Each row below holds a small network's activations on one input, seen along a few directions.
Each table varies a few parts of the input and shows all the possible inputs, shuffled.
Descriptions start from the smaller parts, as in this example, which fits no table here: one of 8 places around a ring, together with either a single point or one of 11 places along a line or (one of 2 separate values, together with one of 6 places along a line).
Shared parts are said once, and a part with two or three values counts as separate values.

Other details of the inputs shift rows strongly along two fixed directions, in all tables alike. That doesn't count.

Rows:
R1: [-15  -7  10   8  -7  11  -1  18  13  40 -40]
R2: [  0   1 -16  -3   8  -1  -2   1  -7 -20  15]
R3: [  5   0  -8  -3  -2  -6  -5   3  -9 -17   4]
R4: [ 14   7  43  -4 -23 -32 -21  -5  -7 -16 -43]
R5: [ 20   5  36  -8 -12 -25 -19   1 -17 -17 -21]
R6: [  1  -6 -37  -2  19  18  18  -3   2 -13  45]
R7: [ -9 -13  10   4   8  23  14  -2  19  50 -15]
R8: [ -5   4  -8   5 -10  -8  -1  -6   5 -17  -3]
R9: [ 10   0   9  -2 -24 -19  -7   6  -7 -13 -22]
R10: [  5  -3 -14   1  -9  -2  10  -4   2 -15  11]
R11: [ -1  15  17  -2 -21 -20  -7   2  -8 -14 -12]
R12: [-11 -14  11   2  -5  14   2  24   5  46 -38]
R13: [ 22  -1  32  -4 -25 -31 -10  -6  -9 -14 -24]
R14: [  1   3  -3   0 -13 -11  -5  -3   0 -17  -6]
R15: [ -1  -3 -19   2  -1   2   8  -7   0 -15  19]
R16: [  1   3  -3  -1  -4  -9 -11   1  -6 -15  -3]
R17: [  4 -15  19  -2   9  20  10  14   7  52 -14]
R18: [ 14   6  23  -6  -9 -18 -11  -8  -7 -12 -11]
R19: [ -6   3 -13   4  -1   0  -2  -8   3 -15  11]
R20: [ 11  -5 -10  -2  -3  -4   2   6  -8 -14   9]
R21: [ 17   7  23  -6   3 -17 -20  -6  -9 -21  -6]
R22: [ -3  -6  29   2 -22  -4   6  28   1  45 -39]
R23: [ 17   4  17  -7   4 -11 -15  -6  -7 -18   4]
R24: [-10 -14   5   3   9  16   3  30   3  45 -30]
R25: [ -1  -8 -41  -2  24  18  19  -4   3 -11  48]
R26: [-23 -11 -19   8  28  32  10  15  13  44   0]
R27: [ -7 -16  -5   1   7  23  11  23   6  44 -16]
R28: [ -3   0 -21   3   0   3   6 -10   2 -19  24]
R29: [  3  12  23  -3 -26 -25  -9   6 -12 -10 -21]
R30: [  2   9  -7   1   1  -3  11 -10  -4  -5  33]
R31: [ -4  16  16  -1 -18 -17  -8   1  -6 -10 -15]
R32: [-33   2 -32   9  36  55  31  -7  28  59  40]
R33: [ 14   1  16  -6   1 -10  -6  -7  -9 -13   7]
R34: [ -5   3 -13   0   2   0  -2  -7   0 -15  11]
R35: [  1   1 -12  -1  -3  -2   0  -5  -4 -18  11]
R36: [  8  -2  -1  -5  -9 -11  -4   5 -10 -15  -4]
R37: [  6   7  12  -4   9  -4 -10 -12  -3 -13   9]
R38: [  0  -6 -25   2   2   6  13  -8   4 -14  30]
R39: [-6 21  7  3  1 -5 -5 -7 -4 -4  3]
R40: [ 14   0   4  -5   0  -7   3 -15  -2 -13  18]
R41: [ -7   5 -21   1  16   5  -2  -4  -1 -17  19]
R42: [ -4   8  -7   1  25  14   0 -23   5 -12  32]
R43: [ 23   2  23  -8  -2 -16 -13  -1 -10 -12  -5]
R44: [ 17   3  16  -7   4 -12 -12  -5  -8 -15   3]
R45: [  2 -17  13   1 -11  11   8  28   2  43 -37]
R46: [  6  -5 -21  -3   3   3   8  -3  -2 -15  24]
R47: [ 18   2  33  -6 -22 -30 -10  -7  -9 -15 -29]
R48: [  5   0 -11  -3   5  -8  -4   6  -9 -19   8]
R49: [  6  -2 -14  -4   4  -1   2   6  -7 -15  11]
R50: [ 29  -1  31  -9  -9 -23 -13   5 -14 -12 -13]
R51: [-15 -14  -4   9  -4  19  15  13  15  41 -23]
R52: [-12 -15   7   2   0  17   2  23   5  46 -31]
R53: [-13   5 -27   7  11  11   4 -16   8 -17  29]
R54: [-16 -12   0   9  -6  16  10  15  16  41 -28]
R55: [ -5  -5 -43  -1  27  18  17  -7   2 -13  48]
R56: [ -1  12  -8   1   3  -2   9 -12  -5  -7  30]
R57: [-13   0 -42   2  31  18   9 -10   7 -11  47]
R58: [-24   4   8   7   0  20   8  11  13  42 -18]
R59: [  6   5   7  -5   4  -5  -5 -17   0 -15  12]
R60: [-20   2  -4   5  15  31  18   6  15  55   6]
R61: [  3  -2 -14  -2  -2  -1   4  -5  -5 -17  13]
R62: [ -6  -7 -39   7   6  17  24 -16  15 -10  42]
R63: [  2  11  13  -3 -21 -20  -2   1  -9 -14  -5]
R64: [-15  -9   7   6   3  15  -3  20   7  44 -33]
R65: [-12  -1 -36   5  14  18  12 -18   9 -12  41]
R66: [ -4   6   0   7 -14 -12  -7  -4   3 -22 -11]
R67: [  2   7  -2   0  24   9  -6 -18   4 -14  26]
R68: [  2  -2 -11   4 -12  -5   6  -4   3 -14   1]
R69: [ 14   6  22  -7  -1 -15 -15  -7  -9 -16  -3]
R70: [ 11   8  29  -5  -9 -21 -17  -7  -6 -15 -19]
R71: [  7   0  -2  -3  -9 -12  -8   2  -9 -19  -2]
R72: [  2   5  10   0 -20 -19 -12   3  -4 -17 -24]
R73: [-14  -8  17   6  -5  11  -5  23   4  43 -46]
R74: [ -3   3 -15  -1   9  -2  -4   0  -5 -16  12]
R75: [ -6   0 -29   3   3  10  11 -13  10 -12  28]
R76: [ -8 -11  17   3  -4   7  -7  30   0  44 -46]
R77: [  6   4  14  -2  -5 -12  -5 -18   3 -14  -3]
R78: [ -9 -12   4   2   3  17   2  25   5  43 -29]
R79: [  8  10  29  -2  -6 -18 -18  -8  -5 -15 -21]
R80: [-10 -15  -4   3  20  35  21  -2  19  55   9]
R81: [  2   0 -12  -4   5  -4  -1   6  -8 -15   8]
R82: [ -6   4 -15   2  10   1  -5  -4  -2 -15  12]
R83: [ -2  14  -2   1   0  -5   3 -11  -6  -7  23]
R84: [  8  10  30   0 -13 -21 -16 -13  -1 -19 -27]
Description of these inputs: one of 6 places along a line, together with either one of 2 separate values or one of 4 places along a line or one of 8 places along a line.
Q: The inputs of R22 and R11 match in every part but the place on the line of 6. If R25 is changed in the same way as R22 into R11, which row does it become?
A: R24
Q: The inputs of R12 and R73 match in every part but the place on the line of 6. If R78 is changed in the same way as R12 into R73, which row does it become?
A: R82
Q: The inputs of R77 and R4 match in every part but the place on the line of 6. If R52 is changed in the same way as R77 into R4, which row does it become?
A: R16
Q: Change only the place on the line of 6 in R81. List by row number the other rows that result.
A: R2, R6, R41, R49, R74
Q: Change only the place on the line of 8 in R55. List by row number the other rows that result.
A: R9, R15, R27, R36, R49, R61, R68

Rows:
R85: [-4 11  4  1 -2 -5 -4 -4 -1 -6  2]
R86: [ 3 -3 -6 -1  4 -1 -4  2 -3 -9  2]
R87: [ -1  -9   5   2 -10   4   5  18   1  24 -22]
R88: [ -5   8  -3   2  -1   0   4 -11   5  -5  12]
R89: [-14  -2  -6   5  13  21  10  -8  16  26   8]
R90: [  3   1  -1  -1   7   3   2 -13   3  -4  15]
R91: [ 4  5  9 -1 -2 -6 -5 -9 -1 -7 -2]
R92: [  1   2  -3  -2  12   6  -1 -10   1  -4  17]
R93: [  0  -3  27   3 -28 -14  -8  26  -4  20 -57]
R94: [ 4 -2 -7 -3 14  4 -2 -2 -3 -8 14]
R95: [ 1  3 -3 -2  2 -3 -2  3 -6 -6  6]
R96: [ 7 -4 -7 -2 -5 -3  5  4 -3 -6  5]
R97: [ 3 -3 -3  0  1  1  3 -9  3 -6  9]
R98: [  6   1   4  -2 -11  -9   1  -2  -3  -8  -1]
R99: [ -2  -3 -11   1   1   3   2  -6   4  -8   7]
R100: [-7  5 -6  3  8  2 -5 -6  1 -8  6]
R101: [ -4 -10  -8   0   6  13   9  16   2  25  -3]
R102: [10  1 10 -4  5 -5 -6 -2 -5 -7  1]
R103: [-10  -5   3   5   0  12   6   1  13  25 -13]
R104: [ 2  6  8 -2  3 -4 -8 -6 -2 -7 -1]
R105: [ -1 -15  -3   1   6  14   8  10   7  24  -7]
R106: [-1  2 -3  0 -7 -2  5 -6  2 -5  7]
R107: [  6   2  10  -1 -21 -17  -6   9  -9 -11 -22]
R108: [ -8 -14 -12   3  10  21  11   4  11  25   3]
R109: [ 6  6 11 -3 -4 -9 -6  1 -7 -6 -2]
R110: [-4  2 -7  0 10  4 -4 -5 -1 -7  8]
R111: [  2 -11   4   0   4  10   8   4   7  22  -6]
R112: [ 5  1 -3 -4  4 -3 -1  4 -7 -6  7]
R113: [  9   4  16  -3 -12 -14  -5   0  -7  -5  -9]
R114: [-2  8  7  1  2 -4 -8 -7  0 -7 -2]
R115: [-3  8 -2 -1  4  1  1 -6  0 -5 13]
R116: [ -6   5 -10   3  -4  -4  -1   3  -1 -10   0]
R117: [  1   0  -1   0  -2  -2   1 -10   3  -8   4]
R118: [ 8 -1  2 -2  7  1  2 -9  1 -4 12]
R119: [-5  8 -2  2 -2 -5 -4  1 -4 -9  0]
R120: [ -6   2  -9   3   2  -1  -4  -2   1 -11   0]
R121: [ 4  1  3 -2  4 -4 -8  1 -7 -9 -1]
R122: [ 5  3 -1 -4  7  1  2 -3 -3 -4 15]
R123: [ -2   6   4   2 -13  -9   1  -4   1  -8  -5]
R124: [  0 -10   0   0   0  11  13   6   7  25  -1]
R125: [-15  -3 -10   3  12  20   8   7   7  27   4]
R126: [  5 -11   9  -2   0   1  -4  19  -3  17 -24]
R127: [  0  -1 -12  -1   0   0   2   4  -4  -7   8]
R128: [ 8  2  4 -3 -1 -4  3 -4 -3 -4  9]
R129: [-2 -1 -8  0  3  0 -4 -1 -1 -9  2]
R130: [  3   4   7  -1 -15 -16  -9  12 -11 -10 -21]
R131: [ 3  7 10 -1 -8 -9 -2 -5 -3 -6 -2]
R132: [ -5   0 -11   4  -1   1   1  -7   5 -11   5]
Q: The inputs of R106 and R124 match in every part but one. If R117 is changed in the same way as R106 into R124, which row does it become?
A: R111
Q: The inputs of R103 and R97 match in every part but one. If R93 is changed in the same way as R103 into R97, which row does it become?
A: R87
Q: Describe the family of inputs behind these rows.
A: one of 2 separate values, together with one of 4 places along a line, together with one of 6 places around a ring
Q: Change only the choice among 2 separate values in R102. List by row number the other rows that result.
A: R122
Q: Change only the place on the line of 4 in R122. List by row number the other rows that result.
A: R85, R109, R115
Q: A walk changes only the place on the ring of 6. It starts at R110 and steps to R104. List the rest of the walk in order.
A: R91, R117, R99, R129
